Each row below is a small network's average activation on inputs in which a field has the value named, seen along a few directions.
Values that are neighbours, or in one group, have similar rows; names and order tell nothing.
Random noise pushes rows far along 2 fixed directions. That doesn't count. These rows show it; they differ only by the noise:
[-173  -77  142  126   84   25  229 -219   92 -280  513  354  -80]
[  71  -17  153  160 -106 -249 -142  102 -130   11  305   56 -141]
[ -51 -338  -49  169   22  -94 -101 -293  -36 -136   88 -136  -81]
[   4 -239   11  169  -30 -161 -142 -152  -81  -71  136 -102 -103]


Values of V:
v10: [-201 -575 -554   69   73  227  588 -436  244  -88 -572 -418  222]
v18: [ 301  322  316 -309  -22   42 -246  470  -60 -121  328  194  -99]
v8: [   6  152  -61   86  340 -262 -371   17    0  307 -658 -408  268]
v14: [-426 -560 -263  -89  182  378  380 -806  155   -5 -583 -187  -48]
v2: [ -55  260  113 -154 -205   87  281  121  -13  123  510  572    2]
v7: [ 134 -255  -64   42 -103 -187 -164   28 -129  -53  347   75 -105]
v3: [ 101  232  396  -87 -265 -254 -736  446 -264  415   43 -537 -146]
v17: [-216   95 -219  -45  405    5    6 -333  312   11 -524 -351  195]
v19: [ 349  206  175 -222   -8  157 -210  356  -35 -324  159  292  -28]
v12: [ 156  -67   62  263 -201 -204  -78  386 -110  512 -358 -132 -182]
v16: [-391 -157   41  145   85  336  897 -160  423 -230  179  713  126]
v15: [-114 -221  -58  -12   91   66  221 -580  108 -536  388  388   -8]
v11: [-381 -128   48  -69  -96   99 -202 -338  -30 -133  203  -10   -9]
v1: [ -2 -97 -42 -32   3  67 136  48  54  57 486 372 -23]
v13: [  10  172    7 -196 -275   35   65   13 -151  351   42  117  -40]
v4: [  61  292  129  176  337   18 -202   63  -72  -98 -305  -87  263]
v9: [ 144  335 -123 -111 -115   -5  278  415  -26  188 -107 -164   61]
v5: [ 135   95  -41  -49  201  435   37 -126   69 -559   -4  315   71]
v6: [ -65   88 -372  -84  115  142  231  -86  213  -67 -470 -570   73]
The values of V form a ring.
- A walk along V starts at v5 and steps to its neighbour v4. Put v14, v7, v19, v15, v13, v9 in the order it reaches them. => v9, v14, v13, v7, v15, v19
- Name the neighbours of v16, in listed order. => v10, v12
- Name the neighbours of v17, in listed order. => v8, v6
- Name the neighbours of v3, in listed order. => v18, v11

Values of T:
t19: [ 131 -341 -153  -28  -26   78  -37 -247 -100 -189   68  106  -92]
t16: [-150  286  151 -433  338  476  470 -162  453 -343  320  561   94]
t12: [-81 407 240  88  84  98 446 194 147 187 124 486  57]
t13: [  69  256  -69  -68  167  142  -77   19   60 -107 -181 -266  133]
t2: [-155  167  298  -54  178  -90   -4   -3   31 -238  503  401  -15]
t15: [-190  -62 -181   43 -107  -56  477   41  102  146   66  146 -142]
t17: [-109  100   44   42  138  160 -407 -135 -144 -240  -49 -178  -98]
t1: [-103  210  455  -48  -49 -153 -145   23 -154 -242  341  207   52]
t7: [  21   37  313  161  110 -111 -118   11   36 -217  736  304   67]
t5: [ 310 -367 -148   13 -552 -309 -464  235 -369  421 -155 -376  -63]
t4: [ -90  -80 -128  123  -98  -99  128  -18 -131  416 -331 -153   16]
t8: [-166 -130 -103   16 -249 -224  179  144  140  241  219    4  -44]
t10: [-101   37   12  184  279  -39  280  -35  246  -96 -203   87   -7]
t6: [  -5 -512  -56  160 -340    7  137   14  -96   87  138  -70 -137]
t18: [-130   26 -226   67  208  292  132 -370  169 -195 -419 -169  214]
t9: [  -5  294  246 -294  113  143 -166  198  184  -81  105  234   41]
t14: [-154   44 -236  -24  426  549  383 -493  286 -593  -39  -84  205]
t3: [-127 -191 -340   78  -88   29  268 -149  -33  307 -351 -180   18]
t11: [ 208   39  127 -179   68   10  -11  -14  -48 -251  281  443 -134]
The values of T form a ring.
- Fewest steps between t10 and t4? => 2
- A walk along T starts at t11 and steps to its neighbour t7. Put t13, t15, t1, t8, t6, t3 in the order it reaches them. => t1, t13, t3, t15, t8, t6
- Name the neighbours of t9, in listed order. => t16, t17
